A small network was shown many inputs. Here are its activations along a few directions, one row for each input.
Each table varies a few parts of the input and shows all the possible inputs, shuffled.
A made-up example of a description, with smaller parts first: values(3) and (point or ring(9) or (ring(5) and line(6))).
Shared parts are said once, and a part with two or three values counts as separate values.

Other details of the inputs shift rows strongly along two fixed directions, in all tables alike. That doesn't count.

Rows:
r1: [ 4  0 -3 32 -6  5  8  9 18 -8 -3 -8  2]
r2: [  4  -2  -1  31 -10   3   5  11  20  -9  -2  -9   1]
r3: [ 62 -12  -6 -15   6 -25  -9  12   3  34  23  45  -6]
r4: [-24   4   6 -28  -1   1  -7 -16 -12 -11  -3  -6   0]
r5: [ 3  3 -6 36  4 13 12 11  8  2 -5 -8  3]
r6: [-23   4   6 -29   0  -5  -6 -14 -12 -12  -4  -7   0]
r7: [-24   5   5 -27   3  -3  -4 -15 -14 -12  -5  -7   1]
r8: [  4  -1  -2  32 -10   8   4   8  18  -9  -2  -6   1]
r9: [-22   4   7 -30  -3  -3  -8 -14 -11 -12  -2  -6  -1]
r10: [ 60 -13  -4 -18  -1 -25 -14  12   5  32  25  44  -8]
r11: [-30  -1   3 -31  -4  -5  -5  -8 -17   5  -4 -11   1]
r12: [ 4  0 -3 33 -6  4  7  9 17 -8 -3 -8  2]
r13: [-27   7   3 -23  12   6   0 -13 -22  -2  -8  -9   3]
r14: [-28   7   4 -24  12   7   1 -14 -22  -2  -8 -10   3]
r15: [  5  -1  -1  31 -10   9   6   8  19 -10  -2  -6  -1]
r16: [ -3  -7  -4  32 -13   4   7  17  15   6  -3 -13   2]
r17: [ 3  3 -6 36  6 13 12 11  8  2 -5 -9  3]
r18: [-24   3   7 -27   3   1  -5 -16 -14 -12  -5  -7   1]
r19: [ 3  3 -5 36  5 14 13 10  9  2 -5 -9  3]
r20: [-22   4   6 -29  -3  -3  -9 -14 -12 -12  -3  -6  -1]
r21: [ 42  -6  -6 -13  17 -11  -2   8  -9  34  15  32  -3]
r22: [ -3  -5  -6  32 -13   4   7  16  14   6  -3 -13   2]
r23: [-28   6   5 -24  12   7   0 -13 -22  -2  -8 -10   3]
r24: [-24   5   6 -27   3   1  -4 -17 -14 -12  -5  -7   0]
r25: [ 59 -10  -7 -14   5 -21  -9   9   3  32  22  44  -7]
r26: [ 30  -8   4 -76  11 -28 -23 -15 -27  27  21  44  -9]
r27: [ 62 -12  -7 -17   2 -28 -11  12   5  33  25  46  -8]
r28: [-22   3   6 -30  -4  -3  -9 -14 -11 -11  -2  -6   0]
r29: [ 3  1 -4 35  4 14 12 11  9  2 -5 -9  3]
r30: [ 4  0 -3 33 -6  8  6  8 17 -8 -3 -6  2]
r31: [ 5 -1 -1 32 -6  5  8  9 17 -9 -3 -8  1]
r32: [-28   6   4 -24  14   7   1 -14 -23  -2  -8 -11   3]
r33: [-24   5   6 -27   3  -3  -3 -15 -14 -11  -5  -7   1]
r34: [-23   3   8 -28  -1   1  -8 -15 -12 -11  -4  -6   1]
r35: [ 3  3 -6 36  5 13 12 11  8  2 -5 -8  3]
r36: [ 62 -12  -7 -18   3 -28 -11  12   3  32  24  46  -8]
r37: [  5  -2  -1  31 -10   3   6  11  19 -10  -3  -9   0]
r38: [  4  -1  -2  31 -13   5   2  10  20 -10  -1  -8   0]
r39: [ 3  2 -5 35  4 14 13 10  9  2 -5 -9  2]
r40: [  5  -2   0  30 -13   5   4  10  20 -10  -2  -8  -1]
r41: [ 5  0 -3 33 -6  8  7  8 16 -9 -3 -6  1]
r42: [ 4  3 -6 36  5 14 14 10  8  2 -5 -9  3]
r43: [-23   4   5 -29  -1  -6  -8 -13 -12 -11  -3  -6   1]
r44: [-24   3   7 -27   3   1  -5 -16 -14 -10  -5  -7   2]
r45: [-23   4   6 -27  -1   1  -7 -16 -13 -12  -4  -6  -1]
Description of these inputs: values(3) and (point or line(4) or (values(2) and ring(5))).
Question: Changing only the values(3) part turns r10 into r38. The same change can be made to r18. Which row results?
Answer: r41
Question: Change only the values(3) part in r16. List by row number the other rows that result.
Answer: r11, r22
Question: Change only the values(3) part in r17. List by row number the other rows that result.
Answer: r21, r42
Question: A walk changes only the line(4) part. It starts at r42 and steps to r19. List the rest of the walk in order.
Answer: r39, r14

Rows:
r46: [-34   8  10   5   8  16  14 -15  -2 -27 -16 -28   4]
r47: [-30   3  15  -8 -50  -2 -24 -14  29 -62  -2 -21  -6]
r48: [-46  -3   7   4  -9   8   4  -1  -3 -12 -16 -35   6]
r49: [ 10  -4   7 -65  24  -1  -9 -21 -37  27   9  30  -9]
r50: [  4  -6   3 -68  13  -8 -12 -13 -34  37  11  24  -6]
r51: [ 41 -13  -4  45  -7  -9  15  26  33   8   6   8  -3]
r52: [ 42  -1 -14  49  -4 -13   9  28  27   3   7  10   0]
r53: [49  1 -5 50  7  4 13 22 24  4  7 11 -3]
r54: [-45   3   5   6   0  26   5  -4  -8  -5 -16 -30   8]
r55: [-45  -2   7   2 -12   8   9  -2  -1 -12 -15 -36   1]
r56: [46 -7 -4 50  8  4 13 20 27  8  5 12  2]
r57: [ 10  -2   7 -70  15 -30 -15 -10 -28  11  11  23  -6]
r58: [ 39  -8 -12  50  -4 -13   9  25  30   7   5  12   5]
r59: [-44  10  -2   7  -9   3   3  -1  -7 -18 -14 -33   4]
r60: [-47   3   0   7  -9   3   3  -4  -4 -13 -15 -32   9]
r61: [ 34  -5 -16  53  -3   9   7  26  21  28   7  12   5]
r62: [ 39  -8 -12  48  -7 -13  14  24  32   7   6  11   0]
r63: [ 34 -11 -15  49 -15  -9  11  28  27  21   8   6  -2]
r64: [-40  10   1  12  12  28   6 -14 -13 -16 -17 -22   8]
r65: [ 10 -13  17 -82 -32 -37 -47 -26   3 -17  21  34 -11]
r66: [ 11   8  -2 -60  28  -6 -16 -19 -43  22  11  32  -6]
r67: [  9  -4   8 -63  27  -1 -14 -19 -39  27   8  30  -3]
r68: [ 37   2 -18  53  -3   9   7  28  18  24   8  11   0]
r69: [-36  13   1   8   8  12  13 -17  -3 -29 -16 -25   6]
r70: [-43   5   5   3  -9   8   4   1  -6 -17 -14 -37   1]
r71: [ 15  10  -1 -63  27 -22 -14 -21 -34   9  12  29  -2]
r72: [-35  13   8   9  10  34   8  -9 -15 -19 -17 -26   1]
r73: [-42  11   4   6   0  26   5  -2 -11  -9 -15 -32   3]
r74: [ 92 -11 -14 -20  24 -35 -10  10  -1  48  33  70  -4]
r75: [  9   1  -1 -61  24  -6 -11 -23 -38  25  10  32  -6]
r76: [-46  10  -3   8  -3  21   8  -9  -8  -6 -15 -28   6]
r77: [ 45 -17   4  34 -56 -15 -15  14  62 -25  20  18 -12]
r78: [-41   0  11   3  -1   4   7  -5   1 -26 -18 -31   9]
Question: What do these inputs look like to the network?
Answer: values(3) and (point or (values(2) and ring(5)))
Question: Changing only the values(3) part turns r78 into r57. The same change can be made to r58. Which row results?
Answer: r52
Question: A walk changes only the ring(5) part. It starts at r72 and steps to r53. List the rest of the walk in order.
Answer: r57, r70, r73
Question: Which other rows agree with r62 in the values(3) part? List them by row number.
Answer: r46, r49, r50, r51, r55, r63, r69, r75, r76, r77
